These are the activations of a small neural network, seen along a few directions. Each row is one input.
In each table, some parts of the input vary, and every possible input appears once, in random order.
Descriptions start from the smaller parts, as in this example, which fits no table here: one of 5 places around a ring, together with either a single point or one of 11 places along a line or (one of 3 separate values, together with one of 6 places along a line).
Shared parts are said once, and a part with two or three values counts as separate values.

Other details of the inputs shift rows strongly along two fixed directions, in all tables alike. That doesn't count.

Rows:
x1: [-43 -26 -16   1  12  79  25 -44  28  19 -42   6   3]
x2: [-27 -31  -7  -2  18  78  16 -48  37   7 -47  13   1]
x3: [ 16  20 -18  16  64  27  34   4   4  19   9  -1 -17]
x4: [-33 -37  11 -15 -73  -4 -23 -19 -17 -36 -37  22  32]
x5: [  0  10  20 -13 -30 -67 -20  21 -22  -2  35  -3  -6]
x6: [ -3  12  -7 -19 -15 -52 -44  23 -30 -20  22  14   4]
x7: [  1  37  -7   8  -2 -64 -20  56 -40  -7  40  19  -9]
x8: [ 28  24 -14  18  59  42   0  -6  22  -1   5  -4 -30]
x9: [ 20  44 -34   9  82  20   5   9   5  23  36 -16 -28]
x10: [ 34  28  -9   7 -18 -59 -38  41 -37 -25  46  -8  -9]
x11: [ 13  14   9   9  52  33  15   1  25  24  21 -19 -43]
x12: [ -6  18  -4   0 -20 -65  -7  28 -34  -4  20  21  11]
x13: [ 54  45 -19  17  78  17   3  -6  19   4  27 -12 -29]
x14: [ 38  30  -8   9 -17 -67 -32  32 -36 -25  46  -9  -4]
x15: [ 23  43 -35   8  85  16  10   7   5  22  38 -17 -23]
x16: [ 60  37 -24  24  66  26  11   5   9   4  35 -27 -32]
x17: [ -5   0   6  10 -31 -55 -35  32 -20 -11  32  -8  -3]
x18: [  0  15  -9 -17 -14 -60 -39  15 -28 -19  22  13   9]
x19: [ 25  51 -35  10  81   8  11   1  10  26  38 -16 -23]
x20: [-33 -46  19 -24 -79 -23  13  -9  -9  -5 -31  32  29]
x21: [ 10  23  16 -10  -9 -67 -32  43 -30  -3  53  -9 -22]
x22: [-36 -19  71 -26 -83  -4   2  24  22 -14 -34   5  62]
x23: [  2  38 -21  -8   2 -73 -32  34 -40  -6  47   1   3]
x24: [-23 -43  20  -6   5  71  38 -47  33  18 -34 -15  -8]
x25: [ 29  31  -8  13 -20 -57 -41  45 -32 -24  46  -2 -13]
x26: [-54 -39   9 -11 -69 -13   4  -4 -27 -13 -38  31  32]
x27: [ 27  12  -9   3  55  28  32  12  21  25  11   1 -30]
x28: [ 38  23 -13  27  72  15   7  11  19  19  40 -36 -37]
x29: [-20 -34  -9 -10  19  74  24 -54  30   5 -46   5   9]
x30: [-29 -39  11 -17 -73  -7 -18 -22 -18 -38 -35  21  36]
x31: [-19 -40   9  -5 -88 -11  -8 -26 -16 -28 -31  10  33]
x32: [  8   5   4 -16 -26 -60  -4  43 -26  -6  29  18   5]
x33: [-41 -35   5 -26 -67 -20 -20 -30 -11 -21 -34  27  37]
x34: [ 17  22 -18  20  64  22  34  -2   7  22   7   0 -18]
x35: [-21 -42  20  -3   5  65  40 -52  35  19 -37 -14  -9]
x36: [-16 -45   4  16   2  60  36 -55  41  14 -36 -21   4]
x37: [   4   -2   26   -7    0   73   22  -12   61    5 -103  -31    9]
x38: [-39 -57  17  -6 -78 -16  -9 -15 -13 -19 -22  -4  32]
x39: [-28 -38  11 -13 -72 -14 -17 -28 -16 -37 -37  20  35]
x40: [-15 -49   5  16   5  62  35 -53  37  12 -38 -23   4]
x41: [ 56  72  22  23  75  33 -20  35  14  58  -2 -16   6]
x42: [  9   7   5 -12 -26 -67  -4  38 -23  -3  25  18   4]
x43: [-21 -39   6   0   4  75  48 -28  41  21 -45  16  -8]
Description of these inputs: either one of 3 separate values or (one of 5 places along a line, together with one of 8 places around a ring).
Change only the place on the ring of 8 in x21. List by row number the other rows that result.
Answer: x4, x6, x9, x10, x26, x27, x28
Start at x12 and move only the place on the line of 5, one step at a time. The first step leads to x34. Which rows follow, in order?
Answer: x3, x26, x7
Start at x13 and move only the place on the ring of 8, one step at a time. The first step leads to x33. Which rows follow, in order?
Answer: x19, x12, x20, x5, x36, x31

Rows:
x44: [-13 -39  10  -7 -26  31  20 -36  21 -12 -37   1   5]
x45: [ -3   3  -6  -2   5   0 -15  -3  -8  -1  18  -9 -10]
x46: [ 16  19   8  12   8   6   5  14   2  11   2 -15  -3]
x47: [-11   7 -11  -2  15 -10   0   5  -3   7  13  -4 -10]
x48: [ 6  9  5  2 12 -3  7  5  2 17  8  2  5]
x49: [-20 -21   6 -10  -4  47  20 -29  17   9 -44  19  17]
x50: [  3   2   8  -7   2 -12  10  10   0   3  12  12  -5]
x51: [-8  3 10 -7 16 -4 -4  8  7 12  9  3  0]
x52: [-15 -22   3  -6 -14  44  12 -39  22 -13 -47   4  17]
x53: [  4   8   3 -11   2  -9 -12   1   4  -6   8 -16  -4]
x54: [ 8  0 12  7 -3 -5  4 21  6 -6  5 -1 -3]
x55: [  9  -8  -6   7   3  -4  -2  -3  -9  -8  17   2 -15]
x56: [  1   6 -15  11  12  -8   9   2  -2  10  12  -3   0]
x57: [  3  12 -23  -3  16  -2   3   6 -10   1   2   6  -2]
x58: [  4  -1 -14   2  16  -6  18   5  -3   1  13   2 -16]
x59: [-21 -22  21 -18 -96 -75 -36   9 -40 -30 -10   8  39]
x60: [ 14  14   2   4   1  -4 -13  21  -4  -1  -9   2   2]
x61: [ 13  11 -17   9  18   8 -13  -6  -4  -3   7   5  -9]
x62: [  9   7 -10  17  13   7  -2 -10  -2   4  18  -8  -4]
x63: [ -1  11  14   2   4  -4 -10  19   4   4   4 -11  -4]
Changing only one part turns x62 into x61. The same change can be made to x56. Which row results?
Answer: x57
What do these inputs look like to the network?
Answer: one of 4 separate values, together with one of 5 places around a ring

Rows:
x64: [ 32  44 -35   5  59 -19 -36  21 -16 -14  56 -15 -47]
x65: [-53 -12   2 -30 -73 -98 -48  37 -63 -27  24  41   9]
x66: [ 28  -1 -19  35  86  71  30 -61  45  26   8 -42 -26]
x67: [ 11   2 -19  32 123 103  74 -55  61  63   8 -32 -36]
x68: [ 14  40 -20  21 108  95  41 -19  39  61 -32  -6  -3]
x69: [ 19  45 -25  -6  72 -40  -3  31 -10  25  70 -19 -44]
x70: [ 25  20 -21 -10 -18 -54 -31  12 -26 -37  34  11   8]
x71: [-42  -4   1 -29 -76 -98 -42  34 -54 -28  36  54  27]
x72: [-31 -66  42 -16 -94  33 -17 -34  22  -9 -73   3  39]
x73: [ 15  31 -18 -17  12 -65  -4  37 -27  -8  49  26  -3]
x74: [-69 -65  44 -23 -87  24  20  -6  18  -4 -73  11  54]
x75: [-27 -54  46 -14 -75  50   2 -44  22 -19 -78   3  33]
x76: [ 50  51  15   4  69 -19  -2  54  18  42  46 -15 -30]
x77: [-40 -57  -4  -8 -38  53  -1 -68  14 -28 -52  26  21]
x78: [-45 -63  31  -9 -75  58   5 -32  32 -25 -83 -12  43]
x79: [ 14  23 -20  -3  13 -45 -35   5 -16 -14  46 -27 -22]
x80: [-50 -67  -3  10 -37  64  58 -43  20  13 -66  22  10]
x81: [ 35  35 -22  -5  40 -56  14  41 -24   3  41   9 -24]
x82: [ -3  40   0  -7 -60 -93 -83  49 -66 -33   4  12  49]
x83: [ 20  37  37 -14  -8 -62 -14  58 -19   6  31   6  -2]
x84: [ 44   2 -28  17  73  66  43 -45  33   0 -23 -17 -27]
x85: [ 37  48  19   0 -17 -50 -36  44  -9 -22  25 -20  -6]
x86: [  7  -4  -2  11 -54 -53 -39  23 -54 -25  41  -2  11]
x87: [ -2 -18 -12  26  54  86  61 -27  24  43  -1 -10 -17]
x88: [-41 -76  -1  14 -87  38  17 -56   5 -23 -73  13  25]
x89: [ 52  69  11  13  92  11  27  44  30  35  32 -20 -41]
What do these inputs look like to the network?
Answer: one of 2 separate values, together with either a single point or one of 4 places along a line or one of 8 places around a ring
Changing only the choice among 2 separate values turns x83 into x75. The same change can be made to x71. Which row results?
Answer: x77
Change only the choice among 2 separate values in x64. List by row number the other rows that result.
Answer: x65
Change only the place on the line of 4 in x83. List by row number the other rows that result.
Answer: x74, x76, x89
Change only the choice among 2 separate values in x66. List by row number the other rows that result.
Answer: x67

Rows:
x90: [ -8 -12  -7  15  50  49  40 -22  25  34  -7  -9 -17]
x91: [ 14  12  68  -1 -26  44  -4  36  45  11 -61 -22  18]
x92: [-13  -4  -9 -11  28  42  14 -26  15   9 -24  13  -3]
x93: [ 51  64 -27  15  70 -31 -35  28  -1  -2  61 -26 -32]
x94: [-43 -26   3 -13 -64 -15 -24 -12 -26 -16 -21  20  39]
x95: [-43 -42  17 -17 -82 -35 -19 -11 -17 -28  -9  -3  23]
x96: [ 17  -2 -23  24  56  60  47 -27  24  19 -15  -2 -18]
x97: [-14 -25  -3  -8 -26   5  16 -17   1 -18 -18  25   7]
x98: [ 45  32 -20   6   0 -80 -40  36 -34 -33  58  -9 -16]
x99: [ -7 -24  -9   7 -23  17  13 -19  -5  -9 -10   8   8]
x100: [ -7   4 -18  -3  39  49  19 -22  18  21 -23   8  -6]
x101: [-45 -45  13 -12 -73 -19  -8  -7 -24  -6  -9  12  25]
x102: [ 82  85  51   4  48 -35 -11  86  22  31  26 -37  -1]
x103: [-37 -36   3 -17 -83 -30   0  -5 -25 -23 -24  30  25]
x104: [-31 -31  10 -17 -24  -1  12  -9   4  -2  -3  15   5]
x105: [ 46  48 -11  17  64 -37 -20  32  -9  11  73 -24 -43]
x106: [-18 -18  -4  -3  23  32  32 -22  17  22 -11   1 -12]
x107: [ 16 -17 -11  14  25  49  20 -41  17  -3 -16  -7 -15]
x108: [  5   3 -13  13  44  55   6 -39  24   8 -14 -12 -10]
x109: [ -10   35   -8  -12  -46 -120  -58   60  -72  -27   47   20   24]
What do these inputs look like to the network?
Answer: either one of 2 separate values or (one of 3 separate values, together with one of 6 places along a line)
What sort of input is x93?
Answer: one of 3 separate values, together with one of 6 places along a line
Change only the choice among 3 separate values in x95. List by row number the other rows that result.
Answer: x93, x98

Rows:
x110: [-10 -16  25   7  18  83  35 -32  55  32 -48 -15   2]
x111: [ 25  51 -25  -6  32 -86 -38  44 -37  -9  73  12 -21]
x112: [-42 -47  46 -18 -88   1 -11  -3  -4  -2 -53  12  42]
x113: [ 44  57  11  -2  20 -46 -11  59 -10   8  28  -6  -7]
x114: [-30 -33 -10  -8 -62 -39 -14  -6 -28 -17   4  17  26]
x115: [-49 -50  -3 -12 -90 -28 -15 -12 -29 -23 -21  28  24]
x116: [-13 -26 -22   9  40  85  46 -61  22  21 -34  -3  -2]
x117: [ -3 -15 -31  22  84 102  44 -45  40  24 -24   1 -27]
x118: [-47 -41  44 -21 -81  -5 -13   3   1  -7 -49   2  41]
x119: [ 50  74   3  -1  35 -65 -18  78  -9   0  45  -8 -10]
x120: [-36 -36  46 -16 -89  -5  -4  -3  -5  -2 -48  16  40]
x121: [-48 -48  10 -19 -84 -34   0 -26 -18 -32 -13  24  21]
x122: [-49 -25  -1 -12 -77 -54 -28 -12 -43 -24  -4  32  41]
x123: [-13 -23 -23  10  48  90  44 -48  24  21 -31  -3 -23]
x124: [ 51  40  -1   4   5 -23 -50  26  -9 -33  36 -17  -7]
x125: [ 34  33 -33   6 102  42  27 -17  22  23  27 -13 -50]
x126: [ 52  33 -39  15 117  35  27  -8  30  30  42 -19 -55]
x127: [ 36  26   0  11 -30 -70 -62  23 -28 -39  17 -25   3]
x128: [ 25  35 -20   9  13 -82 -21  39 -42 -14  78  -5 -12]
x129: [ 41  46 -24  21  56 -53 -12  46 -24  -4  81 -10 -47]
x130: [-28 -24  27  -6  -5  65  28 -22  43  16 -56 -16  17]
x131: [  9 -12  18   8  35  86  45 -20  49  29 -49  -5   3]
What do these inputs look like to the network?
Answer: either one of 2 separate values or one of 8 places along a line or (one of 3 separate values, together with one of 4 places along a line)
List by row number the other inputs of the same sort as x131.
Answer: x110, x112, x113, x118, x119, x120, x130
Start at x117 and move only the place on the line of 4, one step at a time. The first step leads to x123. Which rows follow, in order?
Answer: x115, x129
